Each row below holds a small network's activations on one input, seen along a few directions.
Each table varies a few parts of the input and shows all the possible inputs, shuffled.
A made-up example of a description, with smaller parts first: one of 4 places along a line, together with either a single point or one of 9 places along a line or (one of 2 separate values, together with one of 8 places around a ring).
Shared parts are said once, and a part with two or three values counts as separate values.
In the rows, 128 means zero.

Other details of the inputs vary at random and push rows far along three fixed directions, the same in every table; ignore that.

Rows:
R1: [154 114 135  97 130 127 151 112 155 101 126]
R2: [142 161 123 119 113  99 126 126 100 137 129]
R3: [158 103 123 149 142 185  89  75 197 127 104]
R4: [115 152 124 142  73  76 111 135 122 127 128]
R5: [107  91 166  89 157 149 161 151 110  98 114]
R6: [175 135 162  65 103 108 132 133 150  50  82]
R7: [155 113 141 179 159 218  72  63 209 181 155]
R8: [ 91 101 118 128 195 208 145 124 129 137 135]
R9: [ 90 101 130 129 205 182 149 143 124 140 129]
R10: [123 141 111 168 135 135 100 124 144 180 154]
R11: [181  89 147 105 136 163 105  91 195  52  70]
R12: [136 165 118 125  82  85 118 138 115 131 125]
R13: [135 134 128 149 137 122 111 131 141 146 135]
R14: [111 116 118 119 133 123 158 141 102 144 150]
R15: [124 145 122 112 138 135 150 142  89 147 139]
R16: [112 147  90 162 120  96  82 117 150 157 140]
R17: [127 126 124 115 139 115 173 141 104 130 140]
R18: [148 143 126 170 115 129  91 116 143 140 147]
R19: [114 124 118 119 105  93 116 130 109 138 142]
R20: [104 105 166  99 146 154 170 157 113  94 112]
R21: [124 139 119 118 139 128 164 139  98 145 146]
R22: [101 112 133 119 138 120 141 141  91 144 142]
R23: [127 141 124 120 144 125 165 137  95 147 141]
R24: [161 137 116 156  86  96  92 120 141 119 106]
R25: [145 144  99 180  92 112  81 110 144 163 128]
R26: [158 132 169  79  88 103 133 139 157  38  83]
R27: [ 93 116 133 121 130 126 141 149  99 143 139]
R28: [124 166 122 139  65  78 116 140 124 124 125]
R29: [113 116 124 123 137 119 159 140  99 145 145]
R30: [ 93 131 111 143 157 130 136 138  90 115 129]
Each input here is: one of 2 separate values, together with either one of 6 places around a ring or one of 9 places around a ring.
- The inputs of R10 and R13 match in every part but the choice among 2 separate values. If R4 is changed in the same way as R10 into R13, which row does it become? => R20
- Change only the choice among 2 separate values in R6. List by row number the other rows that result. => R12
- Change only the choice among 2 separate values in R3. List by row number the other rows that result. => R11

Rows:
R31: [132 107 142 126 156 185 156 144 122 137 123]
R32: [131 147 114 130  83  55 111 119 123 112 111]
R33: [135 116 139 135 131 140  89 109 170 122 122]
R34: [143 136 140  98 125 117 145 145 108  99 118]
R35: [ 90 121 120 144 164 163 158 173  98 154 144]
R36: [118 110 156 114 154 181 149 129 133 145 140]
R37: [147 127 108  81 122  98 143 156 110  91 122]
R38: [138 134 119 110 127 122 150 152 111  83 113]
R39: [123 118 131 108 131 112 131 136 113  92 110]
R40: [137 125 134 134 139 138  93  98 166 118 121]
R41: [132 138 133 148 114 131 114 122 127 162 142]
R42: [152 122 131 143 124 146 107 109 171 125 114]
R43: [126 144 113 111 122 109 173 180  60  98 122]
R44: [144 166 129 116  83  60 113 128 124 108 125]
R45: [100 101 136 123 146 158 151 130 119 140 131]
R46: [ 76 160  83 213  97  85  88 119  86 221 171]
R47: [142 132 126 136 134 145 102  98 170 116 120]
R48: [ 91 121 132 137 143 159 156 131 111 174 152]
R49: [140 129 144 122 127 131 118  87 170 136 116]
R50: [164 107 130 131 137 126 114  93 169 128 143]
- What do these inputs look like to the network? => one of 2 separate values, together with either a single point or one of 9 places around a ring
- The inputs of R42 and R38 match in every part but the choice among 2 separate values. If R48 is changed in the same way as R42 into R38, which row does it become? => R49
- Change only the choice among 2 separate values in R46. List by row number the other rows that result. => R39
